Each row below holds a small network's activations on one input, seen along a few directions.
In each table, some parts of the input vary, and every possible input appears once, in random order.
A made-up example of a description, with smaller parts first: one of 6 places along a line, together with either a single point or one of 9 places along a line or (one of 3 separate values, together with one of 8 places around a ring).
Shared parts are said once, and a part with two or three values counts as separate values.

Other details of the inputs shift rows strongly along two fixed directions, in all tables alike. That doesn't count.

Rows:
row 1: [-10   0 -16   0   3  10   0 -19 -13  10   9  -4]
row 2: [-12   8   0  -4  -3   1   0  -4   6 -14 -12  21]
row 3: [-16   1  15  -6   4   2   1  -3  11 -15 -16   5]
row 4: [-18   1   3   1  -3   4   9  -1  12 -12 -16  12]
row 5: [-13   5   3  -4  -1   4   6  -3   3 -10 -16  21]
row 6: [ 30 -23   9  -6   2 -17  15  35  12   8  -5  24]
row 7: [ 31  -5  -3  12  -1 -21  13  23   5  31  23 -12]
row 8: [ -8   6   6   0  11  -4   2  -6   4 -21 -19  -4]
row 9: [ -9   2  -1 -10   2  15 -15 -20  -4  10  13  -3]
row 10: [-12   0   4  -6   8  -4  11  -6  -8 -10 -23   6]
row 11: [ 29   1  -1   6 -14  -5  -9  16   5  20  28  -6]
row 12: [-13  -6  -6  -2 -10  21 -11  -7 -10  11   7  -8]
row 13: [-10   6   2   2   2  -8   7  -9   7 -25 -16  -1]
row 14: [ -7   7  10  -2   0   9  -8   2   1 -20 -17   7]
row 15: [ -9   3 -18   1   0   6  -7 -18  -9   4  12  -3]
row 16: [ -7 -25 -23  -8   9  17   1 -14 -15   5   9  -5]
row 17: [-14   2   8 -10   0   4   5  -3   1  -8 -20  15]
row 18: [ -8   5   2   4   0  -3   4  -2  -4 -26 -17   1]
row 19: [ -7  10   5  -7  -3   1  -2  -8   7 -18 -12  17]
row 20: [-11  -1  12   0  11  -5   8  -7   2 -16 -21  -4]
row 21: [ 25  -2  21   7   9 -25  12  30  -1   2  -7  -2]
row 22: [-13   2  -2   9  -1  -2   5   2  -5 -22 -17   6]
row 23: [ -3   4 -10  -5  -3  19 -21 -17   3  13  24 -17]
row 24: [ -5  -5 -31   5 -19  32 -32 -21 -13  36  54 -23]
row 25: [-14  -2   1   9   2   1  10   1  -9 -14 -21   6]
row 26: [ -4   5 -14  -4   0   6  -8 -23  -9   0  13  -9]
row 27: [ 42   4   2   1   7 -20  -1  17  -1  24  21 -10]
row 28: [ 22  -4  13   4   4 -28  22  28   8   9  -9  -3]
row 29: [ 24  -5  14   8   2 -23  18  33  -3   7 -11   0]
row 30: [ 32   0   1   8   2  -9  -7  16  -7  19  21 -19]
row 31: [-11  -3   0  -2  -3  20 -17 -11  -8   6  11 -10]
row 32: [-14   1 -14   1 -10  13 -11 -14   8   5  16  -4]
row 33: [ 40   7   5  -3  -1 -12  -7  20   8  26  24  -1]
row 34: [-13  -3 -10   5 -10  21  -9  -7  -7   9  10  -1]
row 35: [ -9   0  -5  -8  11   8  -8 -22 -14   7  10 -12]
row 36: [-15   3  -3   5   2  -7   9  -4   6 -20 -16   4]
row 37: [ 20  -4  17   0  -4 -22  13  30  17  12  -5   6]
row 38: [-11   8   5  -3  -5   1   2  -5  15 -21 -11   8]
Description of these inputs: one of 2 separate values, together with either a single point or (one of 3 separate values, together with one of 6 places around a ring).
Changing only the choice among 2 separate values turns row 6 into row 16. The same change can be made to row 3. Which row results?
Answer: row 20
Change only the choice among 2 separate values in row 8. List by row number the other rows that result.
Answer: row 23
Change only the place on the ring of 6 in row 18. List by row number the other rows that result.
Answer: row 21, row 22, row 25, row 29, row 30
Change only the choice among 3 separate values in row 11. List by row number the other rows that result.
Answer: row 19, row 38
Start at row 12 and move only the place on the ring of 6, one step at a time. The first step leads to row 31. Which rows follow, in order?
Answer: row 14, row 11, row 24, row 34
